These are the activations of a small network on made-up records, seen along a few directions, one row for each record.
Each row is followed by the record's values for the fields T, M, K, G, B.
Not every record has every field; a missing one is written absent.
Other fields move the rows too, some of them a lot.
In the rows, 500 means zero.
Strong random noise was added to every row along 4 fixed directions; ignore it. To show where, here is one row again and again, with new noise each time:
[493 578 271 675 498 549 652 238 526 765 635 765 657 317 512 585 207 736
 630 690 496 134 576 541]
[312 562 542 587 639 655 423 441 447 197 527 420 364 600 402 502 737 347
 539 620 355 646 425 542]
[463 550 373 658 531 635 523 375 496 476 565 585 513 444 495 560 503 493
 557 659 457 371 537 577]
[559 497 461 650 538 568 464 520 487 444 534 559 502 456 560 579 497 354
 534 575 500 438 495 529]
[280 574 407 623 670 606 505 372 402 450 689 595 479 539 362 549 505 511
 525 623 495 478 436 465]
[449 546 266 705 527 704 525 373 466 512 632 617 526 444 472 587 527 493
 495 685 541 328 577 598]

[615 437 412 648 489 588 572 441 604 447 392 426 411 446 605 589 533 439
 647 655 421 321 538 607] => T: t1 / M: m1 / K: k1 / G: absent / B: b1
[358 541 559 428 449 477 607 356 644 447 413 510 451 449 507 391 521 797
 590 582 251 541 546 418] => T: t2 / M: m1 / K: k2 / G: g2 / B: absent
[393 399 508 519 668 495 429 690 370 420 660 449 403 649 404 548 589 363
 303 390 703 714 371 297] => T: t1 / M: m1 / K: k1 / G: absent / B: b2
[646 463 500 505 419 436 477 611 518 607 484 587 596 386 628 536 418 448
 487 444 577 427 489 448] => T: t2 / M: m2 / K: k2 / G: g3 / B: absent
[490 528  72 723 500 683 577 269 433 602 601 603 577 485 454 716 419 590
 485 711 640 160 586 695] => T: t1 / M: m1 / K: k2 / G: g2 / B: absent
[777 493 500 471 358 470 323 658 452 547 432 536 649 491 608 546 490 268
 366 384 672 489 522 612] => T: t2 / M: m2 / K: k2 / G: absent / B: b2
[456 451 442 572 554 627 418 659 441 388 629 514 442 562 506 515 660 383
 352 478 638 630 555 448] => T: t1 / M: m1 / K: k2 / G: absent / B: b2
[591 504 471 456 290 567 472 484 563 472 430 459 542 482 520 442 619 534
 337 493 467 524 642 615] => T: t2 / M: m1 / K: k1 / G: absent / B: b3
[570 533 398 494 477 465 652 344 507 681 448 497 597 399 515 549 249 552
 613 566 504 282 538 724] => T: t1 / M: m2 / K: k1 / G: g3 / B: absent
[562 339 425 600 445 639 523 700 601 321 453 345 318 490 621 499 788 424
 370 519 527 617 623 401] => T: t1 / M: m1 / K: k2 / G: g2 / B: absent
[498 480 588 513 501 384 549 495 573 537 521 636 481 440 479 468 331 627
 486 508 439 505 487 315] => T: t2 / M: m1 / K: k1 / G: absent / B: b1
[556 470 395 585 421 639 498 501 591 371 362 413 427 426 550 534 712 376
 538 632 438 417 582 652] => T: t1 / M: m2 / K: k1 / G: g1 / B: absent
[598 562 796 418 599 166 479 522 449 660 466 586 660 434 617 547  89 442
 795 392 369 411 271 444] => T: t1 / M: m2 / K: k2 / G: g1 / B: absent
[630 346 352 626 455 592 422 844 433 564 643 498 496 466 601 594 601 270
 256 419 829 474 569 391] => T: t1 / M: m2 / K: k1 / G: g1 / B: absent
[660 402 386 586 484 477 514 604 496 593 527 591 528 449 573 565 439 373
 390 411 698 434 552 470] => T: t2 / M: m1 / K: k1 / G: g2 / B: absent
[543 461 274 500 359 547 625 484 503 876 668 559 614 410 459 490 394 807
 364 448 764 306 706 466] => T: t1 / M: m2 / K: k1 / G: absent / B: b2
[683 338 552 528 523 290 569 722 500 735 612 647 532 420 582 564 228 502
 429 308 731 479 472 198] => T: t2 / M: m1 / K: k1 / G: absent / B: b1
[402 575 793 358 573 401 456 393 527 261 296 333 424 605 476 404 555 503
 650 435 214 713 362 515] => T: t1 / M: m1 / K: k1 / G: g2 / B: absent
[292 453 514 516 594 466 531 602 507 578 725 673 450 477 492 406 521 707
 454 475 533 566 454  79] => T: t1 / M: m1 / K: k2 / G: g1 / B: absent
[418 474 548 514 641 500 506 565 494 349 496 375 362 565 463 518 625 428
 525 555 461 666 405 400] => T: t1 / M: m2 / K: k2 / G: absent / B: b1
[757 423 588 589 398 504 393 662 580 289 327 517 479 451 697 509 655 249
 418 472 431 600 527 508] => T: t2 / M: m1 / K: k2 / G: absent / B: b1
[604 447 454 601 542 519 538 486 566 407 383 490 422 484 552 586 528 371
 610 622 442 427 480 565] => T: t1 / M: m1 / K: k1 / G: absent / B: b1
[446 396 405 697 688 601 348 727 319 399 738 592 406 632 460 631 619 189
 405 492 750 542 371 368] => T: t1 / M: m1 / K: k1 / G: absent / B: b1
[554 608 689 409 326 464 464 338 588 424 340 486 570 445 608 319 537 590
 617 515 166 485 560 651] => T: t2 / M: m1 / K: k2 / G: g1 / B: absent
[780 345 745 411 409 250 442 849 610 614 390 562 535 390 780 417 365 379
 500 234 578 572 455 253] => T: t1 / M: m1 / K: k1 / G: g3 / B: absent
[233 668 393 512 704 480 506 304 343 628 729 734 633 526 333 533 271 645
 564 576 527 408 413 454] => T: t1 / M: m2 / K: k2 / G: g2 / B: absent
[662 499 609 441 369 435 549 492 609 400 254 312 491 454 565 525 468 453
 532 506 348 542 554 666] => T: t2 / M: m2 / K: k1 / G: absent / B: b2
[488 417 366 503 503 551 532 593 475 509 585 399 428 578 467 558 552 499
 274 429 704 585 563 404] => T: t1 / M: m1 / K: k1 / G: g2 / B: absent
[441 532 584 404 478 417 585 386 560 646 500 515 525 455 448 443 378 741
 562 449 453 500 480 426] => T: t2 / M: m1 / K: k1 / G: absent / B: b2
[445 486 495 497 473 522 622 392 608 551 475 457 435 430 484 443 527 689
 548 597 405 464 524 454] => T: t1 / M: m1 / K: k1 / G: absent / B: b1
[113 548 602 337 746 422 574 420 366 444 624 358 382 691 218 433 480 629
 556 448 478 714 315 394] => T: t1 / M: m2 / K: k1 / G: g3 / B: absent
[501 525 561 389 446 390 538 504 515 630 513 545 593 445 529 457 344 626
 483 424 517 467 529 442] => T: t1 / M: m2 / K: k1 / G: g3 / B: absent
[475 468 447 528 476 572 362 704 365 485 664 568 523 578 468 514 583 373
 288 410 708 559 531 432] => T: t2 / M: m2 / K: k1 / G: g3 / B: absent
[488 559 573 353 359 529 608 358 626 421 291 327 452 462 511 413 570 690
 586 545 272 566 571 639] => T: t2 / M: m2 / K: k2 / G: g2 / B: absent
[912 472 564 473 193 294 492 521 598 753 350 661 771 292 795 513 205 538
 529 365 461 247 580 593] => T: t2 / M: m1 / K: k2 / G: g1 / B: absent
[312 489 386 549 708 454 617 415 406 572 714 570 449 600 344 606 295 636
 516 561 592 462 424 368] => T: t2 / M: m1 / K: k1 / G: absent / B: b1
[244 608 389 527 633 562 598 219 468 468 534 490 469 529 313 519 481 670
 581 669 399 445 448 525] => T: t1 / M: m2 / K: k1 / G: g1 / B: absent
[621 496 592 418 429 336 567 442 521 605 403 409 559 481 556 502 308 539
 562 428 430 454 454 570] => T: t2 / M: m1 / K: k1 / G: g3 / B: absent
[345 502 429 536 738 444 574 494 417 613 695 534 474 548 392 597 352 535
 517 494 662 533 374 327] => T: t1 / M: m1 / K: k2 / G: absent / B: b2
[513 548 555 452 513 355 585 349 502 711 526 558 610 452 466 528 215 649
 620 478 476 375 427 530] => T: t2 / M: m1 / K: k1 / G: absent / B: b3
[591 405 402 596 511 508 513 636 428 568 578 476 529 503 498 635 418 389
 423 481 730 421 541 514] => T: t1 / M: m2 / K: k1 / G: absent / B: b3
[352 524 520 471 541 657 418 572 413 377 609 353 384 645 360 442 722 435
 345 468 564 713 537 547] => T: t2 / M: m1 / K: k1 / G: absent / B: b2
[654 650 667 488 469 476 374 394 557 398 297 625 600 428 644 424 463 371
 765 593 201 422 465 707] => T: t1 / M: m2 / K: k2 / G: absent / B: b1

Here are new rows. What are their fields?
[651 484 624 470 427 415 556 466 664 459 292 452 465 404 693 476 491 547
 696 518 277 461 512 498] => T: t1 / M: m1 / K: k2 / G: g2 / B: absent
[519 502 435 653 589 702 439 539 494 263 445 360 361 554 521 542 768 207
 561 641 452 553 523 682] => T: t1 / M: m1 / K: k2 / G: absent / B: b1
[377 417 594 408 582 427 527 642 468 535 608 454 403 591 385 407 536 666
 412 340 602 690 466 208] => T: t1 / M: m2 / K: k1 / G: absent / B: b2
[273 529 581 383 672 411 538 443 414 388 510 405 410 663 325 539 482 563
 549 435 444 642 331 389] => T: t2 / M: m2 / K: k1 / G: g2 / B: absent
[593 355 556 487 521 354 432 819 451 664 641 604 526 485 575 503 376 458
 290 270 799 612 435 158] => T: t1 / M: m1 / K: k1 / G: g2 / B: absent
[420 349 499 551 620 551 396 804 426 482 696 533 374 593 451 497 686 426
 282 368 786 722 422 155] => T: t1 / M: m1 / K: k1 / G: absent / B: b2
[383 524 500 525 567 578 461 446 505 293 474 445 397 563 494 458 728 441
 545 600 358 583 439 477] => T: t1 / M: m1 / K: k2 / G: g1 / B: absent
[478 469 494 523 548 528 550 505 479 400 495 358 383 599 492 568 523 450
 517 513 471 540 485 532] => T: t2 / M: m1 / K: k1 / G: g2 / B: absent
[410 519 499 428 519 402 597 368 554 513 448 449 470 533 432 501 376 690
 501 468 414 530 436 390] => T: t2 / M: m1 / K: k1 / G: g2 / B: absent
[355 550 345 587 538 620 560 334 471 537 626 564 511 520 434 541 452 631
 555 661 490 336 540 579] => T: t1 / M: m1 / K: k1 / G: absent / B: b3
[536 433 790 336 559 155 640 534 607 588 359 390 467 464 565 448 201 658
 702 352 376 581 364 275] => T: t1 / M: m1 / K: k1 / G: g3 / B: absent
[744 436 657 502 532 393 327 789 384 462 486 440 530 565 588 598 447  98
 428 312 668 616 413 531] => T: t2 / M: m2 / K: k1 / G: absent / B: b1
[265 538 623 529 785 409 489 485 388 425 629 497 435 584 390 553 434 423
 617 490 465 622 258 312] => T: t1 / M: m1 / K: k2 / G: g1 / B: absent
[628 482 524 491 525 273 554 562 523 822 545 758 684 327 610 529  89 568
 584 438 605 309 433 333] => T: t1 / M: m2 / K: k1 / G: g3 / B: absent
[387 646 664 419 473 490 381 375 446 352 467 601 583 540 471 360 537 536
 566 503 266 567 483 574] => T: t2 / M: m2 / K: k2 / G: g1 / B: absent
[177 617 336 482 569 599 575 230 403 612 751 646 553 564 267 395 471 837
 420 577 526 481 545 467] => T: t2 / M: m1 / K: k2 / G: absent / B: b2
[668 422 494 593 399 567 410 678 579 380 389 427 449 443 667 553 712 227
 434 505 501 502 536 556] => T: t2 / M: m1 / K: k1 / G: g1 / B: absent
[565 448 343 516 438 564 578 446 498 618 526 418 490 531 437 573 500 564
 360 478 673 466 579 577] => T: t2 / M: m1 / K: k1 / G: absent / B: b2
[545 478 524 459 633 339 539 539 376 663 552 439 555 552 454 642 217 401
 576 382 665 450 368 546] => T: t1 / M: m2 / K: k1 / G: g2 / B: absent
[333 454 745 388 755 192 770 363 615 457 368 373 327 531 470 508 222 739
 862 488 204 575 264 235] => T: t1 / M: m1 / K: k1 / G: g2 / B: absent
[314 508 508 520 654 592 510 457 465 236 505 372 312 658 349 505 692 428
 467 562 436 696 448 485] => T: t2 / M: m1 / K: k1 / G: absent / B: b1
